Each row below holds a small network's activations on one input, seen along a few directions.
Each table varies a few parts of the input and shows all the possible inputs, shuffled.
Descriptions start from the smaller parts, as in this example, which fits no table here: one of 5 places around a ring, together with either a single point or one of 9 places around a ring or (one of 2 separate values, together with one of 6 places along a line).
Shared parts are said once, and a part with two or three values counts as separate values.

Other details of the inputs shift rows strongly along two fixed directions, in all tables alike. That doesn't count.

Rows:
x1: [ 55  13 -19   2 -17   2 -49  -9  23 -23   0 -28 -20]
x2: [ 45  22 -29   7 -21   4 -51 -22  28 -19  -7 -20 -31]
x3: [-60 -12  -1  10  22  -1  49 -11 -11  28  -4  24   8]
x4: [ 43 -19  33 -16  -6   9 -15  55  -9 -17  12 -28  43]
x5: [ 48  -9  18 -10 -12  10 -27  39   3 -15  11 -29  25]
x6: [-58  -3 -14  19  10  -2  31 -43   5  23 -11  31 -26]
x7: [-48  38 -24   5   3 -15  29 -48 -12  19 -14  42 -46]
x8: [-51   4 -22  15   9  -7  17 -42  15  24 -13  23 -18]
x9: [ 44 -51  46 -15  16  20 -10  75   8 -27  28 -59  67]
x10: [ 44 -15  19 -10 -14   6 -29  36  -3 -22   4 -27  27]
x11: [ 44  18 -22   3 -32   5 -51 -20  29 -15 -13 -19 -28]
x12: [-40   7  27 -12  26  -4  55  27 -41  17  12  28  25]
x13: [ 55 -61  38  -9  25  17 -14  76  12 -19  27 -49  75]
x14: [-56 -30  35  -1  34  -3  62  29 -22  24  15  19  46]
x15: [-45  31 -12   3  -3  -8  27 -26 -12  21 -10  38 -29]
x16: [-45  10   3  -6  15 -15  42  -9 -36  14   4  36  -9]
x17: [ 28   1  -9  -2  -8  -4 -24  -2  -1 -16   6 -11 -11]
x18: [-49 -41  50  -5  37   4  70  47 -33  20  24  10  65]
x19: [ 30  32 -37   9 -32   1 -48 -43  34 -10 -20  -8 -48]
x20: [ 55 -22  21 -14   1   3 -22  45 -10 -28  22 -34  34]
x21: [ 45  15 -12  -1 -20   7 -42  -6  22 -13  -5 -21 -15]
x22: [-45  37 -23   5 -12  -9  17 -47  -4  22 -21  40 -47]
x23: [-39   1  26 -13  26  -9  55  24 -45  14  14  28  21]
x24: [ 24   5  -2  -2 -19   2 -25   3   6  -8  -5 -10  -6]
x25: [ 17   4 -52  24 -16   1 -49 -56  55  -2 -25 -17 -43]
x26: [ 40   4 -10  -1 -26   3 -48  -9  15 -18 -12 -19 -15]
x27: [-41   7  26 -11  24  -5  56  28 -40  14  12  28  26]
x28: [-57   7 -30  22   6  -8  17 -60  20  24 -20  35 -45]
x29: [-57  29 -20   7 -13 -14  20 -46 -15  19 -23  46 -44]
x30: [ 47  15 -27   5 -21  -1 -50 -22  23 -21  -4 -21 -32]
x31: [ 55 -61  39  -7  21  23 -11  72   8 -20  28 -51  74]
x32: [-63 -10   3   8  20  -1  47 -14 -10  28   0  24  12]
x33: [-37  -9  45 -19  18  -2  56  48 -48  17  12  24  43]
x34: [ 39  15 -24   3 -18  -3 -41 -22  18 -19  -6 -16 -28]
x35: [ 33  30 -39   9 -23  -4 -45 -46  30 -16 -16 -10 -50]
Description of these inputs: either a single point or (one of 2 separate values, together with one of 5 places around a ring) or (one of 3 separate values, together with one of 8 places along a line).
Q: Start at x26 and move only the place on the line of 8, one step at a time. The first step leads to x33. Which rows follow, in order?
A: x22, x21, x12, x7, x23, x16
Q: Change only the place on the line of 8 in x24. List by row number the other rows that result.
A: x1, x2, x5, x15, x17, x29, x30

Rows:
x36: [ 36  -2  -6   9 -12   2 -32 -30  29 -37   7 -42  -9]
x37: [-32  39 -14  14  12   5  23 -40   9   8  -3  35 -47]
x38: [-47 -41  48  -7  17 -12  53  30 -43  13   6  25  62]
x39: [-67  16  -5   4  29   9  64  -2 -36  26 -19  54  -6]
x40: [-52  -4  54 -15  27  17  66  43 -30  30   7  34  33]
x41: [  8   1 -34  18 -15  21  -6 -19   2   4  -7 -10 -15]
x42: [-21   6 -16  -1  23 -23   7 -11 -13  21  11   9   3]
x43: [ 57 -12   6  -2  20   8 -24  21   3  -8  13  -9   8]
x44: [ 74  -5   8   4  -9  18 -43   3  27 -32  26 -64  35]
x45: [-39  23  -8   8  13  -3  23 -38  10  -9  -9  34 -58]
x46: [ 35  19   3 -21 -24   3 -17  32 -41 -27  -4 -16  12]
x47: [ 24 -29  36 -11 -13  12 -14  18  11 -18   3 -43  35]
x48: [ 87   3  14 -12 -50  -5 -73  34 -11 -33   0 -30  13]
x49: [-45  34 -19   1 -13  -7  12 -42  31  22 -32  31 -56]
x50: [ 82 -12   4   0 -16   9 -56  46  35  -4   2 -30  40]
x51: [-36 -28  21 -18  43 -29  34  33 -35   7  23   9  32]
x52: [  2  37  20 -21 -13  -8  14  15 -41 -19  21   6  -4]
x53: [ 13 -33  27  -5 -17  20  -6  22  10  -9  11 -29   5]
x54: [ 12  21 -54  11 -13   1 -47 -29  26  -7 -22 -27 -19]
x55: [-45  32 -19  13 -23   3  10 -74  15  27 -25  16 -31]
x56: [ 46 -15  18   7  -1  24  -8  28   7 -16  40 -42  24]
x57: [ 13 -12 -16   4   3 -16 -14 -42   2 -10  -1  -6 -13]
x58: [-17  -3  -3  12  -2   3  18 -22   5 -11  15   0 -33]
x59: [-22  12 -14   1   6 -17 -11 -20  19 -18   7 -14 -26]
x60: [  9 -30   5  -5  -6 -16 -37  22  12 -12  -2 -15  22]
x61: [ -7 -20  17  -8  35  -9  23  14 -20  -3   6  27  -6]
x62: [ 13  -3 -48  18 -16 -10 -30 -68  21  -5  -5   5 -72]
x63: [-22  21 -35  17   4 -16   9 -74  -6  24  -7  24 -26]
x64: [-10  -4 -14  12 -11  -5 -21 -30  18  -3 -30  37 -43]
x65: [  1  22 -14   5   4  -5 -18 -11  20  -7  15 -24  -3]
x66: [ 49   4  -7  -5  17  -3 -14  21  11   9  14  -8  18]
x67: [-78 -26  60 -27  31 -11  65  59 -36  19  15   9  53]
x68: [ 32 -54  24   2 -14   9 -19  38   0 -13  14 -16  29]
x69: [ 5 28  2 -1 15  3 19 13 13  8 16  0  8]
x70: [-64  20 -21   9  -1 -24  30 -34   6  32 -30  68 -37]
x71: [-51   9  16  -9  39   3  80  51 -41  35   0  33  50]
x72: [  1 -10 -19   7  -6   3  -6 -22  -1 -18 -21 -19   2]
x73: [ 45 -28  19   6 -14   8 -29  18   4  -3   7 -26  58]
x74: [ 25 -11  10   7  -3  10 -22  17   8   3  -7  15  10]
x75: [  0  17 -40  17 -13   9 -10 -48   6   1 -24 -10  -8]
x76: [-10  -7  29 -13   4   4  -1  39   2  12  12 -27  41]
x77: [ 48  37 -27 -12 -32 -20 -48 -33 -16 -19  -2   2 -46]
x78: [  8  31  -7   0 -15  11 -11  -8  36  21 -14  -2 -13]
x79: [-25   6 -40   3  -2 -11 -17 -23  11 -12 -25  -8 -25]
x80: [-64 -28  15   0  22   6  75  25 -49  13   3  25  16]
x81: [ 83 -32  -1   3  -2  15 -40  22   8 -12  33 -44  21]
x82: [ 18  27  27 -24 -38   0 -14  20 -25 -10  -2 -10  -4]
x83: [ 14  14 -31   2   9 -21 -13 -27  22   4 -10  14 -40]
x84: [ 16 -38  32 -15  29  19  16  69 -21 -26   1 -12  40]
x85: [-47  20  -8   4 -10   4   7 -47  21   7 -33  36 -67]
x86: [ 39 -24  28   0 -19  31 -16  32  12   1  19 -42  27]
x87: [ 16 -14  -1   1  -8  -8 -37  20  11   5   3 -14  33]
x88: [-55  -6  -4  18  -7   0  38 -22 -22  40   0  50  -6]
x89: [-49  -4  51 -20  49  -7  88  63 -32  10  30  25  45]
x90: [ -7  36 -65  14 -14  -5 -20 -52  36  -3 -46  14 -65]
Q: Changing only one part turns x69 into x71. The same change can be made to x45. Which row results?
A: x84
Q: Describe the family of inputs behind these rows.
A: one of 5 separate values, together with either a single point or (one of 2 separate values, together with one of 5 places around a ring)
Q: Which other rows agree with x47 in the choice among 5 separate values? List them by row number.
A: x40, x49, x53, x55, x67, x76, x78, x82, x85, x86
Q: Change only the choice among 5 separate values in x41. List by row number the other rows that result.
A: x56, x81, x86, x88
Q: Change only the choice among 2 separate values in x64. List by row number the other rows that result.
A: x74
